Each row below is a small network's average activation on inputs in which a field has the value named, seen along a few directions.
Related values have similar rows: they may be neighbours, one step apart, or belong to one group.

Other fields vary at random and push rows far along two fixed directions, the same in every table; ignore that.
These rows show it; all are for the same value of a field, averaged over different records:
[7,66,6,36,-5,35,29,-34,-14,20,28,19,13,-35,-69,-20,24,-6,21,29,43,1]
[5,12,0,25,6,27,15,8,12,-2,-2,35,3,3,-19,-56,18,-19,38,13,5,-5]
[-24,-24,0,-3,4,-24,-20,10,-4,-13,-15,-20,2,6,14,18,-10,10,-35,12,-29,-25]
[-14,-2,6,6,1,-12,-9,6,-7,-5,-13,-7,9,-1,-4,8,1,-2,-12,18,-5,-18]
[-10,-2,6,4,2,4,0,12,5,3,-6,-1,8,6,-3,-19,3,-9,7,15,-2,-12]
[-13,-17,-2,6,4,-9,-17,19,-4,-8,-16,-8,2,9,6,-4,2,3,4,10,-19,-24]
[3,39,6,32,-9,28,28,-3,5,13,6,23,5,-12,-38,-48,20,-24,35,17,21,-4]
[-13,-21,0,2,5,-2,-10,27,9,-8,-25,1,2,24,17,-26,-3,-11,11,5,-24,-17]

Z, 15 values:
z13: [-1,19,-4,0,3,17,-2,-11,-25,-5,12,1,8,-20,-21,10,-6,1,-12,27,6,19]
z2: [-7,58,0,16,-16,0,21,-29,-17,34,24,18,13,-39,-66,4,16,-5,3,8,41,-2]
z1: [26,29,-1,-1,-9,8,9,-33,-21,-3,27,-18,2,-35,-6,36,-9,19,-14,-8,22,39]
z9: [-36,2,-8,-24,-3,-58,-36,-27,-32,-2,-5,-74,23,-28,-4,110,-32,43,-99,31,-13,-30]
z12: [15,44,-4,-4,0,16,10,-36,-20,0,17,-8,9,-30,-29,39,-16,21,-3,12,43,36]
z10: [0,-70,1,-34,-17,-41,-22,29,23,-5,-18,-20,-32,54,59,9,-3,1,-18,-32,-55,-18]
z4: [5,-1,8,-13,8,2,4,6,25,13,-2,30,-6,2,24,-4,-1,10,29,-25,14,7]
z3: [30,-20,2,17,12,47,11,22,11,-19,-2,10,-22,37,34,-71,15,-32,48,-36,1,32]
z8: [-9,-11,-9,-20,4,-29,-15,-6,-22,-24,3,-21,5,-26,-5,60,-38,11,-34,17,-12,13]
z5: [15,-39,0,-17,-10,-19,4,10,36,-2,5,12,-31,26,31,-24,0,-7,21,-38,-21,14]
z6: [23,-19,-9,8,-6,29,10,12,6,6,13,13,-18,36,17,-50,28,-14,12,-26,-15,-7]
z7: [-21,-29,7,-17,-2,-28,-16,21,26,-12,-14,16,-16,9,19,3,-20,-2,17,-9,-18,-6]
z11: [12,-11,8,3,12,13,10,6,6,7,-15,12,7,15,22,-14,12,2,7,-18,9,-1]
z14: [-9,-32,-4,-20,5,-36,-2,9,36,5,-10,1,-4,20,40,6,9,-6,-12,-27,-16,-18]
z15: [18,28,-7,-2,11,30,-2,-19,-35,4,8,-16,17,-23,-18,34,-10,16,-15,5,23,26]
A value of Z combines one of 5 hidden first parts with one of 3 second parts; all combinations occur once.
Question: z8 and z12 share the first part; z8 and z9 share the second. Which value has the first part of z9 and the second part of z12?
Answer: z11
Question: z15 and z3 share the first part; z15 and z14 share the second. Which value has the first part of z14 and the second part of z3?
Answer: z10

V, 15 values:
v11: [-4,2,-9,7,-1,1,-17,1,-28,-19,3,-26,7,-17,0,12,-20,7,-20,15,-8,7]
v10: [-4,60,4,1,-29,-19,15,-63,-9,28,45,0,6,-49,-73,39,12,14,-18,9,28,-2]
v9: [-48,-23,3,-25,-1,-68,-43,-7,-14,3,-18,-66,14,-7,23,98,-26,48,-85,12,-27,-54]
v5: [-6,-20,3,-12,11,-2,3,31,35,2,-25,38,-5,20,34,-25,-5,-13,31,-25,-2,-5]
v1: [22,-27,1,18,-4,13,17,38,27,-1,-4,11,-22,56,23,-85,33,-29,47,-15,-33,-12]
v3: [-10,-13,8,11,18,20,7,32,13,-3,-21,36,2,26,-3,-62,7,-27,34,16,-12,-17]
v8: [-7,-39,-4,-32,-4,-46,-14,-1,7,-19,8,-30,-20,7,38,50,-20,17,-39,-20,-25,10]
v6: [5,-34,1,3,10,4,-8,40,14,-33,-15,17,-8,20,16,-47,-12,-31,54,7,-27,11]
v4: [8,-9,0,3,14,13,-6,0,8,6,-13,-11,5,7,31,0,6,12,-12,-13,6,-2]
v2: [-5,16,-1,10,-19,0,16,-15,10,20,16,17,-6,3,-29,-18,25,-15,2,-6,11,-24]
v14: [13,86,4,43,-1,56,35,-47,-39,15,37,6,28,-49,-80,-9,26,-9,1,36,55,14]
v13: [-30,-29,-5,-13,10,-41,-24,25,-6,-12,-33,-1,8,2,20,21,-23,-2,-14,15,-16,-7]
v12: [11,5,-3,-12,5,22,-14,-9,-14,1,2,-19,-1,-7,11,32,-7,26,-20,-7,9,23]
v7: [26,36,4,5,-6,28,23,-28,1,3,19,17,6,-24,-31,-4,4,8,34,-1,38,34]
v15: [29,-10,-6,-5,-2,20,11,3,-3,8,1,10,-14,12,21,-5,1,-5,4,-24,2,23]
A value of V combines one of 5 hidden first parts with one of 3 second parts; all combinations occur once.
Question: v1 and v14 share the first part; v1 and v10 share the second. Which value has the first part of v10 and the second part of v14?
Answer: v13
Question: v6 and v8 share the first part; v6 and v3 share the second. Which value has the first part of v3 and the second part of v8?
Answer: v2

H, 8 values:
h8: [-6,-45,-4,-6,14,-6,-23,35,2,-29,-22,-19,-4,24,44,-7,-16,-3,-2,3,-33,-2]
h1: [-6,-42,-2,-14,-7,-27,-14,25,18,-3,-13,0,-17,30,35,-9,-1,-7,-3,-18,-33,-17]
h5: [-13,-9,-9,-36,-6,-46,-34,-28,-23,-2,2,-64,7,-29,20,120,-35,57,-88,-5,-5,2]
h3: [-9,-2,5,11,6,4,7,16,13,2,-11,26,3,11,-1,-40,12,-21,26,6,-2,-13]
h2: [12,-3,-2,0,4,14,5,9,-3,-8,-1,13,-5,1,7,-13,-5,-10,19,-4,3,23]
h7: [-1,88,7,23,-16,13,31,-62,-21,30,39,7,23,-56,-96,20,17,10,-2,27,54,-1]
h6: [3,10,2,19,7,29,8,10,-2,2,-6,19,6,6,-10,-41,11,-17,28,11,5,-4]
h4: [21,4,3,3,-2,20,21,-4,15,8,11,18,-13,12,0,-29,17,-9,23,-19,10,13]
H is arranged as a ring.
Question: Which values are neighbours of h2? Give them in the order they are listed.
Answer: h8, h5
Question: Which values are neighbours of h3? Give them in the order they are listed.
Answer: h7, h6
